A small network was shown many inputs. Here are its activations along a few directions, one row for each input.
In each table, some parts of the input vary, and every possible input appears once, in random order.
A made-up example of a description, with smaller parts first: one of 3 separate values, together with either a single point or one of 9 places along a line or (one of 4 places along a line, together with one of 5 places around a ring).
Shared parts are said once, and a part with two or three values counts as separate values.

Other details of the inputs shift rows strongly along two fixed directions, in all tables alike. That doesn't count.
These rows show it; all are for the same input, with only those details redrawn:
[ -2 -21 -12   9 -14  -2  16 -12  23  -3   9]
[-18   2  -6 -11 -10 -45  -2  -6  -2   3 -20]
[ -9  -2  -3  -2  -8 -19 -11   1  -3  -8 -10]
[-10 -18 -15   2 -16 -25  24 -18  24   7   0]
[-13  10   4  -9  -3 -26 -30  11 -21 -12 -22]
[-5 -9 -5  4 -9 -6 -5 -2  5 -9 -2]
[-10  -2  -3  -3  -8 -22 -10   0  -3  -6 -12]

Table:
R1: [  3   7   2 -10   1  12  -2   1  12  -1   6]
R2: [19 -7  5  7  0 34 -4 13 -1  0 19]
R3: [  0  -8  -1  10  -4  16 -20   9   0 -18   2]
R4: [-4  0 -1 -9 -6 10 -1  3  5 -7 12]
R5: [-19  11   9  23  33 -11   1 -15 -11  -2   9]
R6: [10  3  5 -6 -1 22 -1  2 13 -8 15]
R7: [-14  17  20  31  40  19 -30  12 -30 -21  14]
R8: [16 -8  3  6  2 37 -6 11  0  4 15]
R9: [ -2 -21 -12   9 -14  -2  16 -12  23  -3   9]
R10: [ 14 -13 -11  15  -6  16  27  -1  16  17   7]
R11: [ -9 -11 -18  -9 -10 -20  26 -23  25   7   1]
R12: [-17   5  10  30  29  -2   6  -9  -6  -5  19]
R13: [ -9  24  12 -20   5  -4 -28  20 -15  -3 -11]
R14: [  4  10   7 -12   1  11  -9   5   5  -6   5]
R15: [-20  15   8  20  34 -21   0 -13 -14  -1   4]
R16: [-19  10  -3 -23  -5 -21  -3  -1  -3   6 -10]
R17: [ 10 -13  -2   8  -1  48 -16   2   8 -24  19]
R18: [ 18 -14  -6   3  -4  15  22 -10  18  14  17]
R19: [ 15  11  13   7   1   3 -26  15 -36  -5 -26]
R20: [ -5  25  12 -22   6  -3 -29  12 -14  -5 -13]
R21: [-26  20   6  12  29 -49  11 -20 -13   7  -3]
R22: [-20  -6   1  32  25  -4  28 -23  12   7  24]
R23: [ -8 -17 -15   2 -17 -26  24 -18  24   6   2]
R24: [ -4   2  11  37  33  24  -1  -9  -4 -17  29]
R25: [  8   3   1   5  -4 -15   2  -1 -17  13 -26]
R26: [  8  -7 -14   1  -7 -17  35 -16  15  27  -9]
R27: [ -6  -8  -7 -14  -4 -16  36  -9  23  22   3]
R28: [ -4 -16 -12   0 -13   2  20 -12  22  -2  15]
R29: [ -7 -16 -14   0 -10   3  18 -11  23   1  11]
R30: [ 7  0 -4  4 -3  1  9  5 -3 16 -8]
R31: [ 10  -3   1  -2  -2  36  -7   3   7 -20  21]
R32: [-6 -7 -5 -2 -5 13 -7  1  5 -9  6]
R33: [  2  19   8 -19   7 -17 -24  10 -27  11 -20]
R34: [ 13 -10  -9  10  -9   3  29  -3  13  18   5]
R35: [  5  13  11 -10   5  30 -38  18 -19 -27   4]
R36: [  4  -1   6 -10   1  12   6  10   4   1   7]
R37: [  6  -5  -2   0  -4  21  -9   0   4 -20  12]
R38: [  0 -13  -3  11  -6  19 -14   3   5 -15   5]
R39: [  4   6   0  -2  -9 -40  11  -7 -17  19 -31]
R40: [-14  11  -4 -24  -3 -22  -2  -8  -1   4 -11]
R41: [  5   4   9 -11   3  12  -2  15  -4  -3   5]
R42: [  1  14  -7 -10  -1 -37  10  -2 -10  23 -28]
R43: [-12  13   5 -14  -1  -9 -31  14 -22 -15 -12]
R44: [22 -6  1  5  4 34 -5  6  2  1 14]
R45: [-12   8   0 -18  -5 -11  -5   3  -4  -2  -2]
R46: [  2   3   2 -18   1 -12  14  -2   5   8  -4]
R47: [ 14 -16  -3   0   0  33  23  -6  26   2  20]
R48: [16 -5  5 -2  7 36  0  9  8 -8 14]
R49: [  6 -12  -7  -3  -8  -7  28  -9  16  24   9]
R50: [  4   9  -1  -2  -2 -15   3   9 -13  15 -16]
R51: [  6 -14  -8  12 -17 -20  37 -14   8  26 -10]
R52: [  1   2   2   4 -10 -26   7   1 -18  18 -26]
R53: [ 19 -21  -6  21 -11  17  26 -14  11  13  -1]
R54: [ 11 -25 -11  16 -10  22  10 -13  26 -14  17]
R55: [-11   4  -7 -12  -8 -46  -2 -11  -2   0 -20]
R56: [ 5  2  6 -4 -3 23  0  8 13 -5 17]
R57: [ 21  12  15  -3   9  27 -34  22 -26 -11   2]
R58: [ -8   5  -4 -15  -4 -18  -7  -5  -3  -7  -9]
R59: [ 6 -3  7 -6  4 28 -1 12  4 -2  9]
R60: [ -3   8   5  -3   2  -1 -40  10 -20 -21 -17]
R61: [-11   8  -1 -15  -2   1 -10   7  -4  -4  -1]
R62: [ 23  13  10   7   8  28 -30  25 -28 -12  -9]
R63: [-12   5  12  35  30  12   1  -4  -7 -11  26]
R64: [  6 -12  -6  10  -4  14  -9  -3  10 -17   4]
R65: [  9  12  11  -5   8  16 -31  25 -26   0  -4]
R66: [  4   1   2   8  -6 -11   1   5 -18  14 -23]
R67: [14 -2  6 -7  3 22  6  6  7 -6 12]
R68: [ -8   7   2 -16  -5 -12   8   0  11   9   1]
R69: [  0  12   9   1  -3 -17 -19  13 -36  10 -34]
R70: [-17  14  -6 -27  -3 -36   3  -9  -1   8 -16]
R71: [ -8  10   5 -14  -2   1  -5   5   6   5  -1]
R72: [ 26 -14  -8  17  -5  27  24  -4  16   6  14]
What do these inputs look like to the network?
Answer: one of 2 separate values, together with one of 4 places along a line, together with either a single point or one of 8 places along a line
The inputs of R41 and R67 match in every part but the choice among 2 separate values. If R68 is changed in the same way as R41 into R67, which row does it become?
Answer: R14
The inputs of R24 and R12 match in every part but the choice among 2 separate values. If R60 is changed in the same way as R24 into R12, which row does it become?
Answer: R38
List by row number the other rows that have the choice among 2 separate values and the place on the line of 4 in common with R23.
Answer: R2, R4, R28, R34, R41, R51, R56, R63
Which other rows does R4 become when the place on the line of 4 takes its other values? List them by row number.
Answer: R16, R45, R61
Which other rows does R65 become when the choice among 2 separate values takes its other values? List them by row number.
Answer: R44
A walk changes only the place on the line of 8. It starts at R55 and steps to R37. List the rest of the walk in order.
Answer: R31, R6, R67, R57, R72, R39
A walk changes only the place on the line of 8. It starts at R19 and steps to R62. List the rest of the walk in order.
Answer: R18, R46, R14, R35, R58, R54
Which other rows does R50 become when the choice among 2 separate values takes its other values? List them by row number.
Answer: R62
Which other rows does R28 become when the place on the line of 4 takes its other values? List them by row number.
Answer: R29, R32, R43

Table:
R73: [  2  -2   5  11   5  24 -15   7  -4 -14   9]
R74: [ -2 -16 -12   9  -1  -6  41 -26  31  16  15]
R75: [  3   4   7   7  10  11 -10   5  -6  -8   6]
R76: [ 16 -15   1  24   6  48   7  -1  16 -13  32]
R77: [  8  -7   4  17   4  34  -9   7  -2 -12  12]
R78: [  8  11   7 -14  -3  -3 -16  16 -17   2 -16]
R79: [ -1  -5  -5   5   1  -6  17 -11   8  11   4]
R80: [  1   6   6   5   6   2  -7   5 -11  -2  -1]
R81: [-12   1  -4  -4  -3 -36  16 -10   2  16 -11]
R82: [ -7  13   8  -2   5 -14 -19  11 -22  -3 -14]
R83: [ -4  12   5 -24  -3  -8 -22  10  -9 -10  -9]
R84: [  2 -24 -15  14  -4   3  54 -29  42  16  26]
R85: [ -2  -5  -4   6   1  -6  18 -11   8  10   3]
R86: [  6  -2   4  12  10  27  -3   1   1 -10  14]
R87: [ -8  13   6  -4  11  -7 -19   6 -16  -7  -6]
R88: [-5  1  1  2  5 -3  4 -3  3 -2  5]
R89: [-15   5  -5  -8   2 -37  15 -13   5  12  -6]
R90: [ -1   8   2 -18  -8  -3 -22  13 -12  -6 -14]
R91: [-3 -8 -4  6 -3 -8 18 -8  9  8  3]
R92: [11 -5 -4 -8 -8 -3 20 -4 10 15 -1]
R93: [ 14 -14  -7   1 -14  23  10   2  16   4   6]
R94: [  3  -3   3  12   7  26  -6   2   4 -12  15]
R95: [  3   5   6   6  10  12 -10   5  -7  -8   7]
R96: [ -6  -8  -4   5  -2  -9  15 -10  12   4   5]
R97: [  9  -3   4  14  11  33  -9   4   0 -12  17]
R98: [  6   9   5 -14  -6  -3 -18  17 -16   1 -17]
R99: [-10   4  -4  -5   0 -36  18 -11   0  17  -9]
R100: [ 15 -14  -6   1 -12  23  11   1  14   5   6]
R101: [  5  -7   3  15   5  34  -9   5   2 -15  15]
R102: [ -5  16   8  -2   9 -12 -17   7 -23   0 -14]
R103: [ -7  10   7  -2   8  -9 -13   5 -11  -6  -4]
R104: [-11   1  -9 -25 -13 -31  11  -9  11  11 -12]
R105: [ -7  18   8  -5  12 -13 -18   6 -20  -3 -11]
R106: [  6  -2   1  -9 -10  16 -14  13  -1 -10   0]
R107: [ -2   2   4   6   4   3 -10   4  -9  -3  -3]
R108: [ -9  11   5  -3   9  -7 -12   3 -11  -5  -5]
R109: [  6  -7   2  15   5  33 -11   6   2 -15  16]
R110: [-17   3  -6  -6  -2 -35  14 -13   4  13 -10]
R111: [  0  10   3 -18  -9  -9 -21  16 -16  -1 -19]
R112: [ 0  0  1  6  4 -1  4 -4 -1  4  0]
R113: [ -2  -2 -11  -8 -11 -36  11 -17   4   8 -20]
R114: [ -5   9   6  -1   5 -11 -16   9 -18  -3 -10]
R115: [-16   5  -4  -8   2 -36  15 -15   5  13  -8]
R116: [ -2 -21 -15  11  -8  -7  40 -23  29  18  12]
R117: [10 -1 -2 -8 -8  4  4  3  2  9 -7]
R118: [  8  13   6 -14   0  -1 -14  12 -17   4 -15]
R119: [ -3  12   8  -1   8 -10 -12   7 -19  -1 -10]
R120: [  3   2   1 -14  -4  16 -16   7   2 -13   4]
R121: [ 12  -1   2  -5 -10  17 -12  15  -5  -3  -4]
R122: [  6  -4   4  15   4  27 -11   8  -5 -10   9]
R123: [ -1  -3 -10  -8 -12 -38  12 -15   4   7 -19]
R124: [  5   1  -1 -10 -10   7 -13  10  -4  -2  -9]
R125: [ 11 -24 -10   1 -15  30  19  -7  33  -5  25]
R126: [-16   3  -5  -6  -3 -37  15 -11   4  12  -9]
R127: [-10  13   6  -5   6 -15 -21   9 -19  -6 -11]
R128: [ 1  0  2  6  3 -3  4 -2 -1  3  2]
R129: [  0 -15  -6  12  -3  11  20 -10  20   0  16]
R130: [  6  -3   6  14   8  32  -9   6   2 -16  19]
The inputs of R125 and R104 match in every part but one. If R76 is changed in the same way as R125 into R104, which row does it become?
Answer: R105
What do these inputs look like to the network?
Answer: one of 2 separate values, together with either a single point or one of 8 places along a line or (one of 4 separate values, together with one of 5 places around a ring)
Which other rows does R105 become when the place on the ring of 5 takes its other values? List them by row number.
Answer: R94, R102, R110, R122
Which other rows does R115 become when the choice among 4 separate values takes its other values? List them by row number.
Answer: R87, R94, R108
Which other rows does R121 become when the choice among 2 separate values takes its other values? List them by row number.
Answer: R93
